These are the activations of a small neural network, seen along a few directions. Each row is one input.
In each table, some parts of the input vary, and every possible input appears once, in random order.
Descriptions start from the smaller parts, as in this example, which fits no table here: one of 4 places along a line, together with either a single point or one of 9 places along a line or (one of 3 separate values, together with one of 5 places around a ring).
Shared parts are said once, and a part with two or three values counts as separate values.
(in the rows, 128 means zero)

Rows:
row 1: [133 139 116  83  64 153 180 164 159 128 182 151 164 159 146 128 186 130
 136]
row 2: [123 119 134  87 110 146 168 108  62  96  97 128  70  95  91 136 108 100
 128]
row 3: [102 133 117 157 149 153 133  84 118 144 182 157  56 133 132 195  98 132
 162]
row 4: [ 95 184 142 140 125 108 107 164 178 145  97 172 197 157 140 115 184 107
 142]
row 5: [109 147 125 106  97 130 140 182 150 165 125 213 171 145 161 148 172 102
 137]
row 6: [145 127 147 157 138 150 113 189 177 143 119 123 181 139 117  33 121 103
 113]
row 7: [115  85 122 107 113  80 166  99 110 139 114 144  82  53  84 154 105 143
 107]
row 8: [152 143 134 129 161 131 110 162 184 138  85 156 212 181  99 104 120 111
 101]
row 9: [121 140 142 114 137 125 128  72  81  77  77  90 112 101  82 101 123  97
 139]
row 10: [155  93 135 116 112 169 145 210 153 165 150 156 157 121 140  73 107  90
 109]
row 11: [164 158 106 118 125 101 134 171 166 146 138  83 144 171 140  38 179 111
 112]
row 12: [134 153 160 180 143  66  98  61 100 139 144 125 132 100  85 174 103 152
 158]
row 13: [137  93  78  86 138 149 114 171 113 112 150  92  63  95 161  98  71 197
 176]
row 14: [124  92 112 170 132 161 132 111 104 119 120 122  85 129 177 223 128 127
 119]
row 15: [138 118 156 150 117  87 133  94  85 160 163 163  88  99  92 208  95 155
 157]
row 16: [114 112 131 134 141  57 131  62 128 116  94 108 125  58  79 119 115 140
 115]
row 17: [ 96 163 124 184 173 137  96  49 133 135 158 114 100 135 122 160 110 133
 167]
row 18: [121 127 118 197 150 143  89  75 123 102  99  84 124 130 167 188 139 125
 118]
row 19: [123 171 123 121  85 131 144 138 181 108 155 115 193 173 127  90 197 137
 140]
row 20: [176 127  99  82 101 123 172 194 145 167 163 121 113 158 159  73 167 108
 109]
row 21: [100  94 170 113 127 156 135 118  54  96 119 124  87 134 152 172 126 140
  74]
row 22: [134 126  83 115 160 131  70 138 130  93 130  54 102  97 149  64  84 196
 175]
row 23: [161 109 118  90 132 149 143 181 158 160 116 190 189 166 122 141 102  99
  96]
row 24: [100 121 180 138 143 135  92  77  81  79  95  86 124 141 146 137 133 137
  82]
Question: The inputs of row 22 and row 13 match in every part but one. If row 8 is changed in the same way as row 22 into row 13, which row does it become?
Answer: row 23
Question: Describe the family of inputs behind these rows.
Answer: one of 2 separate values, together with either a single point or one of 5 places around a ring or one of 6 places around a ring
Question: Change only the choice among 2 separate values in row 1. List by row number the other rows that result.
Answer: row 19

Rows:
row 25: [127 131 137 151 127  83 145  86 124 159 136 159 115 100  89 173 121 117
 134]
row 26: [144 129 132 119 116 156 148 178 161 155 128 175 179 177 141 133 149  90
  98]
row 27: [136 151 127 145 125 148 119 184 182 164 151 161 180 175 155 106 152 109
 133]
row 28: [127 114 124 151 147 136 106  85  89  96 138  60  70 117 149 136 112 158
 127]
row 29: [105 136 114 147 130 155 126  96 109 123 156 139  84 133 151 195 124 139
 164]
row 30: [135 173 113 137 122 113 113 160 202 145 139 135 206 167 135  87 172 130
 146]
row 31: [129  89 121 101 119 121 141 129  91 128 142 136  78  83 125 157  87 164
 138]
row 32: [150 132 109 115 128 149 121 204 170 150 147 126 153 152 154  56 131 125
 135]
row 33: [ 98 130 150 167 155 120  96  70 104  99  77 117 131 116 124 176 124 125
 113]
row 34: [114 111 136 128 118 117 137 111 101 142 143 172 105 107 128 207 110 149
 137]
row 35: [113 133 141 179 145 134 104  66 100 110 141  95  98 141 151 187 134 142
 126]
row 36: [112 152 163 151 143 105 113  74 115 118 109 138 147 121  80 144 119 117
 134]
row 37: [118 117  97 116 134 157 128 113  99 110 154 104  57 109 150 144 102 154
 165]
row 38: [140 117 133  71  90 138 168 180 125 119 111 130 147 136 132  75 164 100
  91]
row 39: [160 108 115  91 117 160 151 197 149 140 126 139 152 153 139  84 127 104
 100]
row 40: [125 132 146 122 145 108 116  92 104 105 106 103 119  98  78  94  97 133
 135]
row 41: [149 154  96 107 125 113 114 180 190 132 134 100 177 146 136  37 151 146
 149]
row 42: [123 137 150 100  89 135 167 162 138 133 114 167 173 160 132 123 185  86
  89]
row 43: [142 109 121 124 128  88 149 105 112 145 134 123  88  76  86 123  99 132
 135]
row 44: [113 107 134 139 157 124  99  86  95  85  76  82 104  92 122 125 101 139
 113]
Question: The inputs of row 44 and row 33 match in every part but one. If row 43 is changed in the same way as row 44 into row 33, which row does it become?
Answer: row 25
Question: Describe the family of inputs behind these rows.
Answer: one of 2 separate values, together with either one of 4 places along a line or one of 6 places around a ring
Question: Change only the place on the line of 4 in row 38. List by row number the other rows that result.
Answer: row 32, row 39, row 41

Rows:
row 45: [139 128 110 106 131 148 109 184 163 102  97  82 170 156 167  44 157 129
 101]
row 46: [165 135  97 105 124 122 118 209 187 157 161 116 164 143 143  39 126 153
 148]
row 47: [133 139 166 104  97 145 163 169 143 142 117 180 194 173 117 116 170  74
  84]
row 48: [103 120 165 189 155 110 111  45  80 128 112 137  90 103 110 216 104 119
 117]
row 49: [ 97 114 160 154 148  99 119  45  78 121  94 166 108  83  83 231  85 132
 126]
row 50: [115  86 119 108  97 169 176 132  73 148 177 186  46 121 166 247 112 135
 133]
row 51: [110 144 149 187 147 110 113  35 103 119 131 117 108 134 116 212 133 129
 128]
row 52: [143 153 130 139 111 120 132 186 194 184 164 189 201 173 138 126 158 119
 134]
row 53: [103 150 121 138 142 104  97  69 105  83 124  63  93  92 116 104 123 170
 168]
row 54: [136  64  87  75 107 173 163 153  66 120 176 114  10  88 172 158  82 168
 148]
row 55: [143 137 131  99  83 110 186 179 172 180 138 203 180 145 107 121 172  79
 108]
row 56: [155 122 131  70 110 146 147 193 135 115 113 110 156 146 123  30 139 109
  98]
row 57: [129 124 118 156 158 115 100  57  95  89 130  44  72 101 119 122 101 162
 142]
row 58: [122 147 142 140 115 145 123 163 168 130  98 153 210 185 163 134 190  95
  89]
row 59: [122 100 134 157 166 115  98  66  72  99 111  64  53  69 113 126  72 152
 131]
row 60: [117  93 130 124 159 103 106  67  72  91  91  93  69  52  86 142  54 167
 141]
row 61: [167 119  97  65  97 110 172 204 163 153 134 132 144 117 113  36 142 113
 123]
row 62: [129 168 126 154 133 158 116 168 192 158 135 174 201 193 146 125 158  92
 137]
row 63: [ 85 170 152 169 131  98 109  47 113 112 125 136 129 126 113 194 155 137
 155]
row 64: [147 149  94 121 148 162 101 190 185 130 133 102 163 162 150  36 127 126
 150]
Question: Describe the family of inputs behind these rows.
Answer: one of 2 separate values, together with either a single point or one of 4 places along a line or one of 5 places around a ring
Question: The inputs of row 51 and row 57 match in every part but the choice among 2 separate values. If row 50 is changed in the same way as row 51 into row 57, which row does it become?
Answer: row 54
Question: Change only the choice among 2 separate values in row 56. List by row number the other rows that result.
Answer: row 47
Question: Change only the place on the line of 4 in row 48. List by row number the other rows that result.
Answer: row 49, row 51, row 63
